Each row below holds a small network's activations on one record, seen along a few directions.
After each row come some of the record's fields: D, V, C, Y, G, J, H.
The largest differences between rows may come from other fields.
In the rows, 500 means zero.
Random noise pushes rows far along 4 fixed directions. That doesn't count. These rows show it; they differ only by the noise:
[457 538 581 531 511 458 457 483 418 549 390 494 604 432 341 526 609 532
 561]
[448 586 366 497 424 665 349 452 541 699 503 607 355 406 329 657 583 522
 593]
[411 524 517 492 504 522 469 468 504 547 454 515 445 430 370 505 540 539
 546]
[530 543 504 544 518 505 409 543 460 566 506 517 517 427 466 564 648 526
 528]
[643 510 339 585 547 494 328 650 454 596 656 508 427 464 663 565 641 488
 503]
[267 483 422 409 488 605 524 399 635 536 502 534 182 438 348 425 352 550
 544]

[457 395 624 505 575 440 618 562 679 325 639 426 239 426 743 345 532 651
 319] | <D:d1 V:v1 C:c1 Y:y2 G:g2 J:j1 H:h3>
[496 480 470 400 550 627 536 518 607 508 503 518 432 528 513 545 512 450
 513] | <D:d2 V:v2 C:c1 Y:y3 G:g2 J:j2 H:h1>
[556 650 552 544 430 583 459 491 523 495 647 583 531 431 579 517 638 557
 399] | <D:d3 V:v2 C:c2 Y:y3 G:g2 J:j1 H:h1>
[512 365 596 486 678 311 597 562 454 306 471 376 631 566 617 302 481 476
 421] | <D:d3 V:v2 C:c1 Y:y2 G:g2 J:j2 H:h1>
[572 601 448 526 416 652 403 464 508 629 632 590 453 439 494 554 562 513
 503] | <D:d3 V:v2 C:c2 Y:y2 G:g2 J:j1 H:h1>
[397 468 556 449 476 465 567 416 522 410 466 464 538 512 427 397 400 519
 450] | <D:d2 V:v1 C:c2 Y:y3 G:g2 J:j1 H:h1>
[547 357 525 446 608 505 565 538 509 474 405 426 626 559 523 544 540 442
 538] | <D:d1 V:v1 C:c2 Y:y2 G:g2 J:j2 H:h1>
[582 511 556 631 542 348 429 587 398 522 470 415 647 437 587 498 668 575
 431] | <D:d2 V:v2 C:c1 Y:y1 G:g2 J:j1 H:h3>
[437 401 632 356 554 546 692 454 596 348 369 470 531 546 468 455 427 424
 519] | <D:d3 V:v1 C:c1 Y:y3 G:g1 J:j2 H:h1>
[554 432 327 435 496 570 495 538 525 502 599 487 378 592 541 478 304 398
 575] | <D:d3 V:v1 C:c2 Y:y1 G:g1 J:j1 H:h1>
[404 536 623 473 432 572 469 460 664 635 492 524 368 388 335 637 633 520
 427] | <D:d1 V:v1 C:c2 Y:y1 G:g2 J:j1 H:h3>
[459 579 353 386 395 737 443 369 485 653 437 610 482 540 207 682 390 378
 698] | <D:d2 V:v1 C:c2 Y:y1 G:g1 J:j2 H:h2>
[460 366 575 471 613 425 561 604 560 383 478 427 462 499 581 393 520 539
 415] | <D:d2 V:v1 C:c1 Y:y1 G:g2 J:j2 H:h1>
[548 605 455 536 396 681 380 471 592 639 566 564 421 392 499 750 705 568
 473] | <D:d1 V:v1 C:c2 Y:y3 G:g2 J:j1 H:h3>
[382 424 633 485 572 371 594 514 547 405 397 399 560 491 489 429 498 575
 473] | <D:d1 V:v1 C:c2 Y:y1 G:g2 J:j2 H:h3>
[598 399 466 538 587 393 548 631 476 384 561 406 482 598 774 407 490 458
 413] | <D:d1 V:v1 C:c1 Y:y2 G:g1 J:j2 H:h1>
[491 493 476 469 557 557 498 535 599 505 545 523 446 475 593 562 540 502
 486] | <D:d2 V:v2 C:c2 Y:y3 G:g2 J:j2 H:h3>
[562 513 527 506 532 558 523 558 565 475 531 522 425 474 590 595 594 508
 472] | <D:d1 V:v1 C:c1 Y:y1 G:g1 J:j2 H:h3>
[542 469 410 586 473 443 404 561 479 577 508 494 456 522 526 522 516 548
 512] | <D:d1 V:v1 C:c1 Y:y3 G:g1 J:j1 H:h5>
[439 595 596 449 429 580 545 409 524 466 434 548 593 496 311 517 433 505
 532] | <D:d2 V:v1 C:c2 Y:y1 G:g1 J:j1 H:h1>
[480 507 409 461 524 589 484 516 551 566 501 512 398 480 503 561 514 462
 550] | <D:d2 V:v2 C:c1 Y:y3 G:g2 J:j2 H:h3>
[559 578 469 551 373 616 355 501 629 614 573 586 368 353 532 681 697 607
 457] | <D:d3 V:v1 C:c1 Y:y2 G:g2 J:j1 H:h3>
[392 540 576 495 430 437 520 379 553 545 565 534 407 425 374 394 392 482
 445] | <D:d3 V:v2 C:c1 Y:y2 G:g2 J:j1 H:h3>
[590 596 425 495 505 588 455 537 494 573 575 566 553 480 560 574 575 437
 531] | <D:d3 V:v2 C:c2 Y:y3 G:g2 J:j2 H:h2>
[487 587 496 489 477 665 431 494 617 617 496 562 404 402 428 685 664 564
 497] | <D:d2 V:v2 C:c1 Y:y1 G:g2 J:j2 H:h3>
[438 383 465 471 593 450 523 527 488 490 476 410 390 525 537 422 471 488
 511] | <D:d2 V:v2 C:c1 Y:y2 G:g2 J:j2 H:h3>
[618 514 418 579 472 473 388 591 342 566 500 496 593 551 483 520 513 442
 564] | <D:d2 V:v1 C:c1 Y:y1 G:g1 J:j1 H:h1>
[344 402 512 435 514 426 538 492 566 454 376 409 485 538 409 399 386 513
 523] | <D:d3 V:v1 C:c2 Y:y1 G:g2 J:j2 H:h1>
[343 421 510 510 494 280 617 424 396 393 429 373 548 601 446 286 209 517
 543] | <D:d1 V:v1 C:c2 Y:y2 G:g1 J:j1 H:h3>
[502 595 519 528 440 612 389 498 526 661 385 563 532 362 336 720 712 552
 537] | <D:d2 V:v1 C:c1 Y:y1 G:g2 J:j2 H:h3>
[528 734 664 487 403 662 505 412 536 496 566 672 591 429 361 603 627 552
 489] | <D:d3 V:v2 C:c2 Y:y1 G:g1 J:j1 H:h1>
[569 395 543 502 586 411 521 588 402 475 423 433 582 557 599 522 571 425
 540] | <D:d1 V:v1 C:c1 Y:y3 G:g1 J:j2 H:h3>
[512 339 430 475 560 391 481 561 419 521 314 410 637 609 449 478 458 396
 617] | <D:d3 V:v1 C:c1 Y:y3 G:g2 J:j2 H:h1>
[534 552 587 405 470 717 568 496 663 487 554 593 352 464 482 599 559 532
 475] | <D:d1 V:v1 C:c1 Y:y1 G:g1 J:j1 H:h1>
[519 405 398 595 507 385 409 561 430 611 389 427 536 511 493 517 559 538
 517] | <D:d1 V:v1 C:c1 Y:y1 G:g2 J:j1 H:h2>
[496 531 320 426 469 602 477 446 509 555 530 543 452 530 497 572 371 365
 603] | <D:d2 V:v1 C:c2 Y:y3 G:g1 J:j2 H:h3>
[344 450 697 492 536 463 617 448 540 462 347 450 478 420 380 416 543 624
 441] | <D:d1 V:v2 C:c1 Y:y1 G:g2 J:j1 H:h2>
[421 563 585 543 461 480 526 487 576 470 537 547 402 449 499 446 507 635
 414] | <D:d1 V:v2 C:c1 Y:y3 G:g1 J:j1 H:h2>
[537 649 377 476 399 700 376 437 518 581 624 664 387 466 465 655 552 467
 504] | <D:d3 V:v2 C:c1 Y:y2 G:g1 J:j2 H:h2>
[564 554 602 548 519 425 510 529 518 432 620 509 519 512 669 430 619 583
 360] | <D:d1 V:v2 C:c2 Y:y3 G:g2 J:j1 H:h1>
[492 316 333 429 575 431 592 533 519 375 551 410 308 627 664 336 244 391
 507] | <D:d3 V:v1 C:c1 Y:y2 G:g1 J:j2 H:h2>
[602 690 494 570 390 515 445 462 394 538 617 604 660 513 499 514 506 477
 499] | <D:d3 V:v2 C:c2 Y:y2 G:g1 J:j1 H:h1>
[359 442 509 485 512 498 488 503 612 545 417 473 312 462 436 516 530 595
 499] | <D:d1 V:v1 C:c1 Y:y1 G:g2 J:j2 H:h3>
[458 509 605 586 511 354 509 474 428 474 513 472 519 477 549 409 569 603
 424] | <D:d1 V:v2 C:c2 Y:y3 G:g2 J:j1 H:h3>
[664 365 321 560 600 459 408 687 489 566 552 432 446 544 760 561 609 462
 475] | <D:d1 V:v1 C:c1 Y:y2 G:g2 J:j2 H:h2>
[424 545 659 504 461 535 580 465 582 478 444 520 430 397 409 521 553 619
 461] | <D:d1 V:v1 C:c1 Y:y3 G:g1 J:j1 H:h3>
[616 405 522 502 592 434 550 636 482 403 536 463 551 582 682 484 536 460
 458] | <D:d1 V:v1 C:c1 Y:y1 G:g1 J:j2 H:h1>

Which values does each new row have?
[516 557 432 474 459 574 526 432 510 480 606 515 410 496 505 481 334 460
 519] | <D:d2 V:v1 C:c2 Y:y2 G:g1 J:j1 H:h3>
[404 525 638 448 446 506 605 419 586 388 471 483 394 466 437 448 436 567
 462] | <D:d3 V:v1 C:c1 Y:y2 G:g1 J:j1 H:h3>
[539 521 304 464 469 668 388 558 623 628 547 587 355 473 546 643 560 457
 510] | <D:d2 V:v1 C:c1 Y:y3 G:g2 J:j2 H:h1>
[615 556 571 595 514 431 446 541 417 513 516 459 613 435 614 538 647 550
 407] | <D:d2 V:v2 C:c1 Y:y3 G:g2 J:j1 H:h3>
[226 473 473 450 502 430 538 426 607 453 476 485 275 459 421 308 307 608
 468] | <D:d3 V:v2 C:c1 Y:y1 G:g2 J:j2 H:h3>
[532 390 647 493 556 446 594 556 566 401 510 433 472 483 622 413 566 577
 392] | <D:d1 V:v1 C:c1 Y:y2 G:g2 J:j1 H:h1>
[537 522 527 384 503 721 506 446 610 548 441 561 554 458 372 688 625 450
 539] | <D:d2 V:v1 C:c2 Y:y2 G:g2 J:j2 H:h1>
[609 680 805 523 469 652 525 502 529 470 558 652 636 407 465 661 801 583
 452] | <D:d1 V:v2 C:c2 Y:y1 G:g1 J:j1 H:h1>
[483 613 667 533 480 471 591 419 435 445 463 552 642 471 466 508 571 530
 475] | <D:d1 V:v2 C:c2 Y:y2 G:g1 J:j2 H:h3>
[435 530 581 497 504 440 582 477 525 365 631 480 462 498 623 297 430 562
 365] | <D:d3 V:v2 C:c2 Y:y3 G:g2 J:j1 H:h1>
[423 431 267 491 447 457 475 472 443 514 550 473 305 605 484 337 189 451
 524] | <D:d2 V:v1 C:c1 Y:y2 G:g1 J:j1 H:h1>
[454 518 454 437 491 628 520 471 618 505 554 544 360 505 501 613 454 497
 527] | <D:d1 V:v1 C:c2 Y:y1 G:g1 J:j2 H:h3>
[547 623 596 515 420 622 469 455 496 533 530 570 468 406 431 624 604 536
 488] | <D:d2 V:v1 C:c1 Y:y2 G:g1 J:j1 H:h3>
[594 455 493 531 545 531 408 626 500 592 474 502 492 466 587 656 716 486
 543] | <D:d1 V:v1 C:c1 Y:y3 G:g2 J:j2 H:h3>
[392 370 178 642 499 313 351 560 431 647 505 411 276 544 586 335 325 554
 507] | <D:d1 V:v2 C:c1 Y:y1 G:g2 J:j1 H:h3>
[631 474 544 547 577 482 422 588 451 537 450 464 598 439 565 624 735 485
 493] | <D:d2 V:v1 C:c1 Y:y2 G:g2 J:j2 H:h3>
[428 469 407 545 469 319 515 446 385 494 467 399 536 613 466 379 258 487
 565] | <D:d1 V:v1 C:c2 Y:y2 G:g1 J:j1 H:h3>
[497 516 302 505 448 554 434 458 435 590 488 522 393 517 463 541 386 411
 561] | <D:d2 V:v1 C:c1 Y:y2 G:g1 J:j2 H:h3>
[533 605 570 497 466 536 423 453 394 533 438 603 685 459 396 652 652 455
 557] | <D:d3 V:v2 C:c1 Y:y3 G:g1 J:j2 H:h3>
[514 524 247 594 460 380 413 507 388 555 692 483 407 522 666 343 341 487
 490] | <D:d3 V:v2 C:c2 Y:y3 G:g2 J:j1 H:h3>
[553 535 533 472 552 556 575 546 597 355 681 503 379 470 654 446 426 511
 425] | <D:d2 V:v1 C:c2 Y:y1 G:g1 J:j1 H:h3>
[524 555 283 477 419 683 431 443 511 640 627 653 340 553 498 605 445 433
 558] | <D:d1 V:v2 C:c2 Y:y2 G:g1 J:j2 H:h1>
[443 424 728 370 556 614 608 473 598 442 371 489 570 464 380 614 686 530
 514] | <D:d1 V:v1 C:c2 Y:y2 G:g2 J:j2 H:h1>
